These are the activations of a small neural network, seen along a few directions. Each row is one input.
Each table varies a few parts of the input and shows all the possible inputs, shuffled.
A made-up example of a description, with smaller parts first: one of 8 places around a ring, together with either a single point or one of 9 places along a line or (one of 3 separate values, together with one of 6 places along a line).
Shared parts are said once, and a part with two or three values counts as separate values.

Other details of the inputs shift rows strongly along two fixed directions, in all tables alike. That doesn't count.

Rows:
R1: [  6 -13  -1   1 -15   1  -7  -2  23  -8   4]
R2: [ -4   3   6 -11 -21 -11   1   7  -6   2  10]
R3: [ 15 -31  -1  -4  -1  20 -25 -13  37 -14   5]
R4: [-15  24  -3  -5 -32 -21   1  12 -22   1  -4]
R5: [ 2 13  2 18 36  2 14 21 -6 -1 -7]
R6: [  4  -5  -9   9  24  17  -5 -13  10  -8  -8]
R7: [  8 -15  -3 -10 -14   8 -28 -11  22  -6   8]
R8: [ -9  22   4  -9 -29 -21  -8  21 -20   7   8]
R9: [-12  21  -2  -7 -33 -20   3  21 -18  -6  -8]
R10: [  6 -22  -7  -6 -19   4 -14 -29  15 -10   0]
R11: [ -5  17  12 -13 -32 -23   8  15 -18  20  -4]
R12: [  9 -11   4   9  24  15  -6   3  14  -5   3]
R13: [  6 -11   0  -2 -10   9 -14 -10  17   3  16]
R14: [ 15 -13   5   3 -19   2  -5  -8  26   7  -6]
R15: [ -3   6   6  -5 -22 -10  -5  17  -2   0   8]
R16: [ -2  13  -3  14  38   4  22  -1 -19   7  -3]
R17: [  4 -13  -2 -15  -8   3 -21 -15  10  -4   6]
R18: [  3 -13   1 -10 -10   2 -13 -16   9   0  11]
R19: [  6 -18  -5  -7 -13   2  -8 -14  12 -16  -6]
R20: [-10   0   0 -12 -21 -11   0   5 -11  -3  -1]
R21: [-11  19   4 -15 -26 -24  -4  13 -26   7   6]
R22: [-11   5  -2 -13 -15  -9  -3  -2 -16   3   2]
R23: [-17  13   2 -14 -30 -21   8  15 -25   3   2]
R24: [  0  10   3   3  36   1   9  18 -16   1  -4]
R25: [  8 -12  -4   2 -10   3 -17 -12  20  -6   3]
R26: [  1 -10  -6   2 -15   9  -6 -20  15  -3   4]
R27: [-5 12 -1 16 30  6 18 10 -7 -3 -8]
R28: [ -7   9   0  -3 -17 -14  13   5 -13  -3   0]
R29: [ -2   8   0  12  34   1  21   5 -14  -3  -8]
R30: [ 12 -28   0  -5   2  19 -15 -30  26  -1  15]
R31: [ -6   8  -1   4  37   6  13  13 -19   0  -9]
R32: [  8 -15  -3   1 -17   6 -13 -16  26  -2  10]
R33: [ -7  10  -1   8  38   8  17   2 -21  12   2]
R34: [-16  14   2 -13 -31 -20  10  14 -24   5   4]
R35: [  9 -13  -3  -1 -13   2 -13   0  22 -12  -1]
R36: [  8 -19   2  -4 -20   8 -14  -6  27  -5  14]
R37: [  0  12   3  13  38   7   5  12 -10   9   5]
R38: [  6 -11  -4   3  -9   3 -12 -12  21  -3   6]
R39: [  2  14   5  18  28   7  23   8  -6  14 -20]
R40: [ 3 -4 -3 17 38 18  9 -1  8 -8 -9]
R41: [15 -1  9 18 49 21 11  5  9 17 -9]
R42: [  7 -24  -4  -7 -24   1  -9 -20  18 -15  -1]
R43: [-12  19  -2  -9 -30 -26   7   5 -27   3   0]
R44: [  0   1   6   2  12   5  14  -2  -7  17 -12]
R45: [ -5  16  -4  17  36   7  15   3 -11   3  -7]
R46: [ 14 -27  -2   5  -3  16  -9 -16  40 -10   7]
R47: [ -2 -16  -4  -9  -9   7  -9 -21   6  -1   6]
R48: [-10  16   7 -14 -27 -24   1  21 -22   2   4]
R49: [-5 12 -1 17 30  7 20 10 -6  0 -6]
R50: [ -8  25  -2  -7 -29 -25  -6  20 -18   1  -1]
R51: [ 5 -7  4  9 43 14  8  1  2  1  2]
R52: [  7  -9  -8   6  29  13  -2 -18   4  -8  -8]
R53: [  1   8   6  -3 -22 -15  13   0 -10  12 -13]
R54: [ -7  12  -5   3  42   7   9   5 -23   5  -7]
Each input here is: one of 6 places around a ring, together with either a single point or (one of 2 separate values, together with one of 4 places along a line).
Question: Changing only the place on the ring of 6 turns R20 into R40. The same change can be made to R44. Which row results?
Answer: R39
Question: Which other rows does R50 become when the place on the ring of 6 takes its other values? List them by row number.
Answer: R6, R7, R17, R52, R54
Question: Which other rows does R7 become when the place on the line of 4 takes its other values? List them by row number.
Answer: R8, R13, R37
Question: Which other rows does R16 become when the place on the line of 4 takes its other values? List them by row number.
Answer: R10, R43, R52
Question: Which other rows does R22 become when the choice among 2 separate values takes its other values? List them by row number.
Answer: R20

Rows:
R55: [ -6   2  -3  -5 -43 -17  -1   4   6  -3  -5]
R56: [ 14 -12  -3   9  18  15  -3 -13  17  -9  -7]
R57: [-17  31   4  -4  -6 -20   8  34 -36   7  -2]
R58: [ -8  -4  -8 -10  -7  -3   0 -20 -12   2   5]
R59: [  2  -7  -2  -1   2  10 -10  -9  11  -1  14]
R60: [-13  23   4   1 -30 -20  12  21 -18   6  -3]
R61: [  2  12  10  11  52   3  12  26 -16   8  -2]
R62: [ -8  14   3  10  31   1  29  -1 -26  11 -15]
R63: [  4 -13   2  -8   2  10 -12  -2  13  -2   5]
R64: [  1  -2   3   1 -14   1   4   3  10   4   0]
R65: [ -2  -8  -8   0  -1   3 -11 -12  11  -9   7]
R66: [-4  1 -4  0 -8  2 -8 -5  1 -3 12]
R67: [ -3   4  -3  -8 -39 -16 -11   0   4  -2  -3]
R68: [  2   0   0   1 -13   1  -7  -3   6   2   0]
R69: [  8 -18  -2   1  22  15  -6  -7  12 -15  -4]
R70: [ 13 -15  -3  17  31  20   9 -11  21 -11  -9]
R71: [  0  -1  -5  -2  -9  -3  -5  -6   0 -12   7]
R72: [ -6  16   1   7  34   0  21  -2 -28  14 -13]
R73: [  0  20   9  15  23  -9  23  27 -14  13  -5]
R74: [ -1   3   4  -9 -27 -15 -11   5  -1   2  16]
R75: [ 17 -18   5   1  -2   8 -13 -10  26   3   3]
R76: [ 13 -12   1   6  19  22  -6 -12  22   3   1]
R77: [ -7  -1  -3 -16 -32 -13 -13   7  -1  -7   0]
R78: [ -2 -15  -3 -16  -1   4  -3 -16  -6  -2  -3]
Question: Changing only one part turns R70 into R56. The same change can be made to R55. Which row results?
Answer: R67
Question: Describe the family of inputs behind these rows.
Answer: one of 4 places along a line, together with either a single point or one of 5 places along a line
Question: Which other rows does R66 become when the place on the line of 5 takes its other values? List them by row number.
Answer: R59, R65, R71, R74
Question: List by row number the other rows that have the place on the line of 4 in common with R61.
Answer: R57, R63, R69, R77, R78
